Each row below holds a small network's activations on one input, seen along a few directions.
In each table, some parts of the input vary, and every possible input appears once, in random order.
A made-up example of a description, with smaller parts first: one of 4 places along a line, together with either a single point or one of 11 places around a ring or (one of 2 separate values, together with one of 8 places around a ring).
Shared parts are said once, and a part with two or three values counts as separate values.
In the rows, zero is written as 128.

Other details of the inputs shift rows strongly along two fixed directions, in all tables alike. That doesn't count.

Rows:
R1: [198  77 160 148  88  91 119 130 187 122 197]
R2: [ 92 134 126  73 160 164 103 151 121 112  91]
R3: [146 125 146 173 112 106 157 102 140 157 137]
R4: [135 109  99  87 128 116 102 146 120 106 103]
R5: [183 124 138 166  80  66 167 105 150 154 150]
R6: [167 129 102  62 127  71 142 158 151 101 107]
R7: [ 90 154 160 186 133 167 155 112 127 133 144]
R8: [ 97 137 165 179 124 164 123  92 108 162 142]
R9: [ 87 146 182 196 105 167 139 105 119 136 152]
R10: [ 53 136 142 176 150 213 106 118  87 137 133]
R11: [138 139 164 157  79 114 146 117 132 125 151]
R12: [172  93  91  79 130  83 141 156 147 107  87]
R13: [154 119  72  46 164 106 122 158 118  96  94]
R14: [118 155 102  48 182 156 125 148 118 101  97]
R15: [140 137 123 153 118  98 142 116 132 153 146]
R16: [126 129 141 157 108 112 156 136 155 129 127]
R17: [153 118 147 151  60  67 137 134 161 122 138]
R18: [102 149  90  58 181 147 110 159 132 102  91]
R19: [166  98 153 166  63  66 141 114 155 159 133]
R20: [148 102 112  63 145 128 115 140 112 100  88]
R21: [115 138 100  45 175 143  85 137 100 130  99]
R22: [ 67 148 128 162 182 215 129 113  88 127 127]
R23: [ 54 166 121 178 173 194 110 107 105 163 142]
R24: [161 111  95  33 145 120 110 148 107  94  90]
R25: [126 139 107  41 174 154  94 129  99 129  95]
R26: [131 123 141 169  87  98 119 110 137 157 144]
R27: [136 133 137 193 101 129 162 109 118 132 159]
R28: [ 86 144 150 183 201 231  97 126 134 135 200]
R29: [160 124 152 144  62  66 144 132 148 121 148]
R30: [173 104  98  70 138  75 134 144 156 136  85]
R31: [ 57 152 135 170 149 204 103 115  74 132 153]
R32: [165 106 119 185  72  65 158 128 154 127 146]
Description of these inputs: one of 2 separate values, together with either a single point or (one of 3 separate values, together with one of 5 places around a ring).
The inputs of R1 and R28 match in every part but the choice among 2 separate values. If R20 is changed in the same way as R1 into R28, which row does it become?
Answer: R22
Change only the choice among 2 separate values in R11. List by row number the other rows that result.
Answer: R14
Change only the choice among 3 separate values in R2. List by row number the other rows that result.
Answer: R10, R19
Change only the place on the ring of 5 in R7. List by row number the other rows that result.
Answer: R6, R14, R16, R18

Rows:
R33: [128 131  86  46 148 113 134 161 112  98  66]
R34: [ 77 147 103 111 172 167 114 121  81 147  93]
R35: [ 77 145 151 187 160 197 126 121 125 131 183]
R36: [172 121 108  97  82  47 159 137 143 110  93]
R37: [205  96 117  70 130  60 130 156 173 106 129]
R38: [200  84 106  90 127  69 126 146 165 127 136]
R39: [158 109 154 193  92 111 153 133 168 120 172]
R40: [147 126 109  75 168 135 109 142 146 109 132]
R41: [118 128 123 156 156 165 109 117 129 144 164]
R42: [110 142 145 176  99 119 155 103 120 144 119]
R43: [154 118 110  57 182 137 106 150 150 104 112]
R44: [ 55 156 130 181 154 189 122  97  80 162 116]
R45: [109  94 153  27  90 132  29 147 104 106  94]
R46: [198 100 107  73 125  74 133 155 173  94 132]
R47: [ 59 164 152 206 124 179 143  90  97 172 135]
R48: [158 118 133 153 113 114 138 140 157 107 165]
R49: [ 93 144 148 176 159 186 119 114 127 155 179]
R50: [ 61 169 144 185 136 175 135 103  87 168 132]
R51: [122  95 161  14 138 192  32 136  68  91 110]
R52: [186  87 131 150 105  80 138 123 171 139 155]
R53: [ 59 163 121 131 159 179 132 127  87 129 106]
R54: [109 139  88  84 158 138 115 123  92 134  83]
R55: [ 97 152 114  94 158 138 126 133  99 128  88]
R56: [139 140 146 189  65  80 165 103 131 144 135]
R57: [136 129 151 204  57  86 176 119 137 133 127]
R58: [ 94 153  97  89 154 153 127 143  96 105  84]
R59: [ 91 161  91  57 180 162 109 129  89 133  74]
R60: [159 112 156 190  95 108 152 125 170 126 173]
R61: [164 113 112  92  92  62 160 137 146 112  82]
R62: [120 130 146 173 138 152 132 141 140 119 171]
R63: [177 114 139 159  99  89 139 119 165 141 173]
R64: [164 115 165 211  84 110 151 106 168 157 184]
What do these inputs look like to the network?
Answer: one of 2 separate values, together with either a single point or (one of 3 separate values, together with one of 5 places along a line)
A walk changes only the place on the line of 5. It starts at R34 and steps to R50. List the rest of the walk in order.
Answer: R55, R53, R33
